These are the activations of a small neural network, seen along a few directions. Each row is one input.
Each table varies a few parts of the input and shows all the possible inputs, shuffled.
Descriptions start from the smaller parts, as in this example, which fits no table here: values(3) and (point or line(9) or (line(6) and ring(8))).
Shared parts are said once, and a part with two or three values counts as separate values.

Other details of the inputs vary at random and push rows far along two fixed directions, the same in every table; ignore that.

Rows:
row 1: [ -3  -3   0  29  18  19 -27  -4   6   9 -65 -16  16]
row 2: [-11  31 -31  21  50 -21 -38 -56   6  30 115   1 -38]
row 3: [ -3  -3   5 -31  -6   3  19   6  -7  -5  16  22  -9]
row 4: [-22   8 -26  27  38 -25 -53 -54  15   6  67   3 -20]
row 5: [-19   1 -19  48  35 -15 -47 -22  28  13  52 -15 -14]
row 6: [  6 -19   0  -4 -19  -2  14  24   5  -4  12 -10   7]
row 7: [ -1  -1   1  22  12  22 -21  -8   4   2 -44 -27  20]
row 8: [  0  -6   1 -16   7   6   6  -8  -7  -1   3  12  -8]
row 9: [ -3  12   2  -6 -21  -2  20  21  -1  31   4   2  -4]
row 10: [ 10  -6  19  -7 -20  -8   8  35  12   1  21   7   2]
row 11: [  2 -13   7 -11 -18  -2  12  22   6  -6  12 -16  11]
row 12: [  9  -6   7 -23 -12  10  26  -1  -9 -12  22  13  -7]
row 13: [  5  -1  15  35  15  -3 -28  10   0  -1 -58 -16  12]
row 14: [-12  -7   3  -8 -22  18  18  22   9   7  12   3   0]
row 15: [ -4  -7   9 -20 -21  14  20  19  10   0  26  -8  12]
row 16: [  7   9  -2 -16 -20   6  13   0  -7 -24   7   7  -8]
row 17: [-13  -5   6   5 -17   6  18  26   5  -2   5  -1  -4]
row 18: [ -1  -2   0 -23  -9  12  12   5 -13  -8   4  15 -16]
row 19: [ -8   3   7  -4 -18  13   8  29   3   3   7  10   7]
row 20: [ -2  -6   3  26  12   1 -18  -1   3  -6 -43 -30  14]
row 21: [ -3  10  -5 -28 -10   5  17  16 -15 -14  19  29  -9]
row 22: [ -7   5   2 -21 -15  -3  13   9 -12 -15   8  18 -13]
row 23: [ -3  -6   1  37  13  11 -15  -1  -2  -3 -43 -23  11]
row 24: [ -9   6   1 -24 -19 -16  13   7 -11 -15  13  23  -3]
row 25: [  5  -1   0   7  17 -15 -15 -21 -11  -8 -54   5  17]
row 26: [ -1  -8   7 -26  -8 -10  23  -1  -4  -4   9  20  -2]
row 27: [  0  -4  -1 -20 -26  -8  21  -2  -7 -19  17  12  -7]
row 28: [  1   5   2  -3 -25   2  20  15 -12  26   8  -9   1]
row 29: [ 10  17  -4   2  31  -4  -8 -20 -21  19 -51 -10 -14]
row 30: [ -1   5   1 -27  -3   0  21  11 -11 -10  18  28  -2]
row 31: [ -3 -11   3 -11 -15  14  16  20  16   9   7   0   5]
row 32: [ 10 -11   7 -20 -12  -3  26  -8  -8 -12  14  12   1]
row 33: [ -3   7  -2  -9 -24  -1  23  21  -4  31   9  -1  -6]
row 34: [ 12  -6  16  -5 -12  -1   8  30  14   5   9   7   9]
row 35: [ 15  26  -9  13  40  -8 -11 -18 -26  13 -67  -3  -1]
row 36: [  2   2  -5  14  18   3 -23 -19 -13 -11 -50  -3  -4]
row 37: [  2  -8   0  33  17  24 -24 -11   1   5 -61 -26  19]
row 38: [ -6  -7   5 -27 -18 -18  20  -1  -2  -8  14  18  -3]
row 39: [  6 -15   0  -5 -18  -5  13  27  16   0   7  -5   1]
row 40: [-10  23 -34  29  47  -1 -64 -61  20   4 107   1 -25]
row 41: [  1   0   5 -23  -5 -13  23   3  -8  -8  11  26   5]
row 42: [ -1 -13   5 -11 -20  16  20  17   8   3  18  -4   9]
row 43: [ 15 -11   4  20  16   4 -18   3  17   8 -54 -15  17]
row 44: [-16  18 -33  29  37 -22 -57 -62  23  -1  89  -1 -18]
row 45: [ 14 -18  -1  19  12   8 -14   1   4   2 -43 -24  22]
row 46: [ 12  -3  -2   2   7  -6  -8 -28  -2 -15 -36 -10  12]
row 47: [ 11  17   2  36  18   0 -21  -3 -10  30 -73 -16  15]
row 48: [  4   3  -5   8  28  12 -29 -19 -14  -5 -56  -1  -2]
row 49: [ -6  -1   2  29  12  11 -15   0   0  -6 -37 -26  13]
row 50: [  7 -15   0  -9 -15   3  15  23  17   6   7  -2   6]
row 51: [  2  19   1 -28   1  -8  25   5 -19  15  -1  12 -22]
row 52: [ -7  11  -3 -22 -17  -5  16  15 -16 -19  17  27  -8]
row 53: [  2 -12   5 -24  -9  -7  24  -4  -5  -3  10  17  -4]
row 54: [ 13   2   9 -24 -11  11  21  -3  -5 -16  15   7  -2]
row 55: [  3 -12   9 -17 -17   4  16  21   8  -2  20 -12  14]
row 56: [-19   5 -14  49  37 -18 -51 -22  29  13  52 -12 -12]
row 57: [ 10  -1   7  24  19  14 -25   4   7   8 -63 -11  24]
row 58: [  4   2  -2 -15 -21   5  17   2 -12 -21  11  12 -11]
row 59: [  7   0   1 -23 -18  16  20   2 -12 -16  21  15 -14]
row 60: [ -5  -7   6 -17 -20  10  18  25  18   9  20   7   4]
row 61: [  6  12   1  25  12   4 -18 -12 -11  26 -52 -33  15]
row 62: [-10   0   4 -25 -21 -15  16   4  -6 -13  13  17 -10]
row 63: [ -2 -12   2 -22 -15 -14  19  -5  -3  -7   2  13  -2]
row 64: [ 17  -3   5   2  13   0  -4 -28  -4 -13 -27  -8  10]
row 65: [ -6   0   5  36  17   6 -22   3   3   1 -51 -16   9]
row 66: [-27  18 -17  54  42 -11 -61 -22  21  16  75  -1  -8]
row 67: [ 13  23   3 -28  -9  -3  32   2 -16   3  15   0 -20]
row 68: [ 11  -9  -4   7   8  -7  -7 -29  -7 -12 -39  -5  12]
row 69: [ -7 -13   5   1 -22  -2  21  26   2  -7  16  -7  -1]
row 70: [  5 -11   8  -7 -20  -8  14  30  19   0  14   1  -1]
Description of these inputs: values(2) and line(5) and (point or ring(6)).
- The inputs of row 25 and row 63 match in every part but the line(5) part. If row 10 is changed in the same way as row 25 into row 63, which row does it become? => row 39
- The inputs of row 57 and row 60 match in every part but the line(5) part. If row 47 is changed in the same way as row 57 into row 60, which row does it become? => row 9
- Which other rows does row 56 become when the values(2) part takes its other values? List them by row number. => row 62
- Which other rows does row 16 become when the values(2) part takes its other values? List them by row number. => row 49
- Which other rows does row 62 become when the line(5) part takes its other values? List them by row number. => row 4, row 24, row 27, row 44
- Which other rows agree with row 6 in the line(5) part and the values(2) part? List them by row number. => row 23, row 28, row 37, row 42, row 45, row 69

Rows:
row 71: [ 10   7   1 -42 -15  -1  29  -8 -26 -19  -4  26 -17]
row 72: [ 10   7   4  25  25  10 -20  -7  -5  16 -58 -15  10]
row 73: [  6   7   5 -43 -15 -10  37  -7 -25 -18   2  25 -12]
row 74: [  5  -8  10 -23 -31  13  29  21  -2  -7   6  -4   8]
row 75: [  6  -9   7 -21 -31   4  29  17   4  -3   8  -2   9]
row 76: [ -7   9 -17  36  36  -1 -39 -33  12  22  45 -18  -9]
row 77: [-31  11 -13   0  -2 -19  -7   4  15  14 108  21 -23]
row 78: [  1 -16  12 -18 -20  11  20  20   6 -15   2   3   5]
row 79: [ 11   4   2  18  21   1 -17  -2  -4  17 -58 -16  13]
row 80: [ -3  -5   8 -11 -25  -8  19  27   2 -15   8  12   1]
row 81: [-26  17 -25  41  40  -8 -54 -30  16  19  54   1 -14]
row 82: [  9 -19   1  23  16   3 -23 -13   6  -6 -56 -14  19]
row 83: [ 12  -2  -2  22  20   3 -16 -13   1  12 -54 -28   9]
row 84: [ -1  -3  10  -7 -18   2  12  25  -1 -17  -3   8   0]
- Describe the family of inputs behind these rows. => values(2) and (point or ring(6))
- The inputs of row 83 and row 76 match in every part but the values(2) part. If row 80 is changed in the same way as row 83 into row 76, which row does it become? => row 84
